These are the activations of a small neural network, seen along a few directions. Each row is one input.
Each table varies a few parts of the input and shows all the possible inputs, shuffled.
A made-up example of a description, with smaller parts first: ring(5) and (point or line(9) or (values(2) and line(6))).
Shared parts are said once, and a part with two or three values counts as separate values.

Other details of the inputs vary at random and push rows far along three fixed directions, the same in every table; ignore that.

A family of inputs:
R1: [ -4  40  41 -47 -23  14 -43  45  46  10 -11 -20]
R2: [ 56  41  15  16  -8 -12 -53  18 -14 -25  -3 -37]
R3: [-16 -19 -11 -30  17   6 -11  22  12  21   7  53]
R4: [  2 -16 -26 -22  11 -33  61   5   5 -20  14  39]
R5: [-23  38  31 -27  15  14  46  -5  22   7  18   2]
R6: [ 43  23 -24  47   7  25  25 -20 -37   9  22 -32]
R7: [ 13  34   7  57   0 -13   4 -15 -12   2  13 -56]
R8: [-25 -30 -18  -2 -12 -13 -31   7   0   1 -12 -26]
R9: [-22  31  54 -12   7   2 -35 -16  34  -6 -47  13]
R10: [-21 -54 -27 -47 -15  31 -15  22  19   8 -15  41]
R11: [ 15  41  25  41  21  -9 -20 -22 -13   5  -3 -17]
R12: [ 35 -57 -54  38 -16 -20 -26   1 -46 -29  -8  -2]
R13: [ -3  46  35  -7  26  14  23 -16  -7   5   3  10]
R14: [-27 -34 -21  22 -16 -13 -69  14  -7  12   4 -39]
R15: [-23 -55 -11 -48  -7  15 -28  22  23   2 -25  57]
R16: [-42  32  52 -35  29  -3 -21   2  20   3  -6  28]
R17: [-22 -36 -40 -21 -14  18 -45  13 -34  23   5   1]
R18: [ 27   3 -17  21  19 -22  22 -15 -45 -18  23   1]
R19: [ 22  34   6  32   8  33   2 -25 -41   4  10 -54]
R20: [ 42  -6 -26  51 -20   3  30 -20 -28  -2  19 -35]
R21: [ 44  -5 -29  45 -24   6  35 -27 -26 -15  -2 -43]
R22: [  2 -28 -46 -20  -2 -10  73  21 -20   0  46  32]
R23: [-16 -38  -8 -36  -4   5 -16  11  15  20  -6  63]
R24: [-33  33  31 -12   1  10 -10  -1  30  32  -6  -7]
R25: [ -6  36  57   2   6  23 -20 -14  20  15 -25   8]
R26: [-14 -49 -32  -1 -13  32 -72  13 -29  12 -22 -33]
R27: [ 29  -2 -10  18  23 -16  27  -6 -25 -24   1   5]
R28: [ 12  20 -10   2   5  -2  70 -10 -18   1  34  -6]
R29: [-13 -59 -33  -2 -36   9 -34  16  -1   3 -20  -9]
R30: [-18 -45 -25   9 -20  12 -64   8 -18   7 -21 -52]
R31: [ -2  -3 -27  -9   6 -29  59   8  14   6  37  30]
R32: [-37 -48 -22 -30  -5 -12 -19  22  15  -4  -3   1]
R33: [-33 -54 -33 -18  -9 -34 -36  33   0   9  14  35]
R34: [ 13   7 -16  25  11 -27  23  -6  -6  -9  28   1]
R35: [-16  12  53  11   7   4 -68 -17  17   7 -29 -10]
R36: [-52 -50 -22 -43  -9 -23 -15  34   5   8  24  24]
R37: [  6  31   5 -25  18  27  65  -8  11   5  -1  21]
R38: [ 30 -37 -43  36 -31  -2   3 -10 -31   6  10 -29]
R39: [  7 -30 -38 -15  12 -33  72  17  -4 -28  25  43]
R40: [  9  29  23 -11   2  19  75 -15  39 -10  -2   8]
R41: [  0  11  17  -4  -5  14  28 -11  25   9   5  -3]
R42: [-26 -59 -33 -37   2   4 -48  26 -25  12   7  33]
R43: [  1 -58 -62 -15  -9  -6  35  28 -17  -2  14  17]
R44: [  5  25  47  31   6  10 -59 -29   8 -13 -48 -39]
R45: [ 37 -33 -43  34 -21  21   3  -5 -43   6  12 -14]
R46: [ 25  52  27 -46  -1 -26  37  38  46 -25  19  30]
R47: [ 19 -23 -48  17  -8  15   8  12 -36  18  24   7]
R48: [-24  39  63  21  -9   2 -25 -19  35   8 -22 -42]
R49: [-34 -33  -3 -36 -14 -23 -12  12  33  -9 -19  41]
R50: [ -8  13  18  -7  20 -16  25  -8  16 -18  -5  -2]
R51: [  2 -64 -50   1 -37  24 -60   7 -28   9 -24 -11]
R52: [ 67  23 -29 -23 -17  14  40  37  -7 -10  29  10]
R53: [-61  22  46 -39   9  -4 -13   5  40  13   2  -2]
R54: [  8  46  41  -2 -29  -2 -74  26  28  -9 -13 -69]
R55: [-41  12  48 -27  -1 -16 -18  -4  49  11 -14  28]
R56: [ 35  23   2  42  -5 -18  56 -30  -2 -11  19 -30]
R57: [-15  21  49 -24  14  23  -3  -9  36  15 -16  35]
R58: [-39  53  60 -16  19 -16  -2  -6  47  17  -8  17]
R59: [ 17 -39 -25 -11   8 -24  35  10  -4  -9  20  65]
R60: [  1 -19 -14  22  -3   8 -59   1 -53   5  -3 -26]
R61: [  7  -2  -7  -6  -5 -13  75   0  29 -23  11  22]
R62: [ 40  14   3  44  -4  18   0 -25 -26 -18 -25 -25]
R63: [-30 -38  -3 -21 -19 -18 -30  17  23 -14 -20  24]
R64: [  7  32  32  -5  14 -11  68 -17  41 -29  -3  22]
R65: [-17 -25  -9  -1  -2   6 -56  21 -14  25  -7  18]
R66: [ -4  30  25  -8  32  -8  18 -10  -3 -11  11  16]
R67: [ 89  18 -30  23 -17   0  -8  21 -41 -27  17 -28]
R68: [ 33 -11 -31  44  14 -19 -18  -9 -37  -7  17  -9]
R69: [ 30  17  11  14  15 -18  40 -24   0  -8   6  27]
R70: [ -9   9  26  17  10  29 -76 -11 -14   4 -43 -46]
R71: [ 33  33 -18  43   2  24  13 -21 -31  18  11 -31]
R72: [ 29 -36 -49  11 -22  23  19   3 -27  -7  -2   6]
R73: [-22 -43 -20 -27 -17 -12  11  15  32 -13  -3  23]
R74: [ 21  17   1 -11   9  28  71 -12  16   8  20  35]
R75: [  1  36  32  -5  25  19  20  -9   4  -5 -19   6]
R76: [-11   1  16 -13   0 -11  44  -2  41   0  15  19]
R77: [ 53  19  -4  45  -1  13  17 -37 -29 -17 -19 -27]
R78: [ 15 -25 -37 -28  21  -1  55  10 -12  -7   8  52]
R79: [-16  33  19 -14   9   7  44   7  29  21  17  17]
R80: [-43 -50 -25  -5 -23 -18 -82  13 -24  13   2 -38]
R81: [  4 -18 -29   9   0 -35  12  -3 -33 -14  26  -3]
R82: [-35 -54 -34 -50 -10   0   1  29  13  13  -6  27]
R83: [  4  59  37   4  28  13  24 -15  12  17   0  19]
R84: [-18  38  41  32   8  -8 -56 -23 -13  -5 -10 -66]
R85: [-31 -42   0 -27 -10 -23 -22  14  29   3   3  39]
R86: [ 13  14  17  46  -8 -18 -13 -23  -8  -9  -1 -33]
R87: [-52  26  48 -33   8  -2   4   9  51   3 -19   1]
R88: [-33 -39 -15 -36  -8  30 -38  25  -2  17 -20  12]
R89: [-52  38  54 -30  16 -14  -9   3  28   4  -2  11]
R90: [  5  31  35  33 -14  41 -54 -29  -9  24 -30 -54]
R91: [ 35  26 -15  40   4  25  29 -19 -56   0  22 -41]
R92: [ 19  -6 -18   8 -10 -18  66 -11  11 -21   9   5]
R93: [-21  25  42   3  15   1 -65 -15   3  -2 -44 -25]
R94: [ 33   6 -19  49  14 -21  -4  -7 -37  -5  15  -7]
R95: [  9  33  10  38  -1  12  -8 -16  -5  16   4 -52]
R96: [  4  44  36 -16  43  -4  51 -14  24 -19  -8  27]
Each input here is: ring(6) and (point or (values(3) and ring(5))).
The inputs of R72 and R29 match in every part but the ring(6) part. If R47 is changed in the same way as R72 into R29, which row does it become? -> R79
The inputs of R11 and R83 match in every part but the ring(6) part. If R69 is changed in the same way as R11 into R83, which row does it become? -> R23
The inputs of R32 and R30 match in every part but the ring(6) part. If R80 is changed in the same way as R32 into R30, which row does it become? -> R28
Which other rows does R38 become when the ring(5) part takes its other values? List them by row number. -> R21, R24, R28, R82
Start at R16 and move only the ring(5) part, one step at a time. The first step leads to R27. Which rows follow, in order? -> R12, R59, R94
Which other rows does R20 become when the values(3) part takes its other values? List them by row number. -> R38, R41
Which other rows does R22 become when the ring(6) part takes its other values? List them by row number. -> R16, R36, R60, R89, R91
Which other rows does R85 become when the ring(6) part takes its other values? List them by row number. -> R35, R41, R57, R74, R76

A family of inputs:
R97: [-28 -53 -16   2 -18  13 -45 -13 -22  21  -8  -6]
R98: [ 31  20 -19  -5  15 -19  53   5 -26  -7  35  -1]
R99: [ 29  41  25  12 -14   5  -4   0  16  -7  -7 -28]
R100: [ -8 -39 -22   5   3 -88  61   5  19 -31  39  43]
R101: [ 14 -12 -21  36   8  -5 -42   4 -57   6  14 -35]
R102: [ 51  27 -20  30 -15  -2  20  -9 -15  -4  30 -12]
R103: [-16 -28  -9  -5   2  12  27  -4   4   4 -17  17]
R104: [  8  36  51 -15  21  13  20 -17  41   1 -24  29]
R105: [ 34  -6 -14  56  -7   3 -27 -14 -32   1  -9 -12]
R106: [-29  49  50   7  14  29   4 -24  31  28   5 -18]
R107: [ 24  13  -1  -3  -8   2  31   5  19 -18  -9  31]
R108: [ -7  31  42  23  -2  17 -84  -9   9  32 -18 -30]
R109: [ -8 -18 -21 -36  -7   1  64   1  22  -2  -1  29]
R110: [-23  30  25 -47  29   5   0   6  35 -12 -23  13]
R111: [-38 -70 -40 -46   9  -5 -39  35 -10 -10 -15  56]
R112: [-50 -17  24 -49  19   6 -46  10  10  11 -12  38]
R113: [-15   6  23  -2 -16  22   2  10  19   0  -4 -38]
R114: [ 29  24 -16  34  -6   0  53 -17 -23  11  19 -43]
R115: [  3 -33 -40   2 -27  -9 -48  28 -41 -24   6 -33]
Describe the family of inputs behind these rows. -> point or (values(3) and ring(6))
Which other rows does R98 become when the values(3) part takes its other values? List them by row number. -> R102, R114
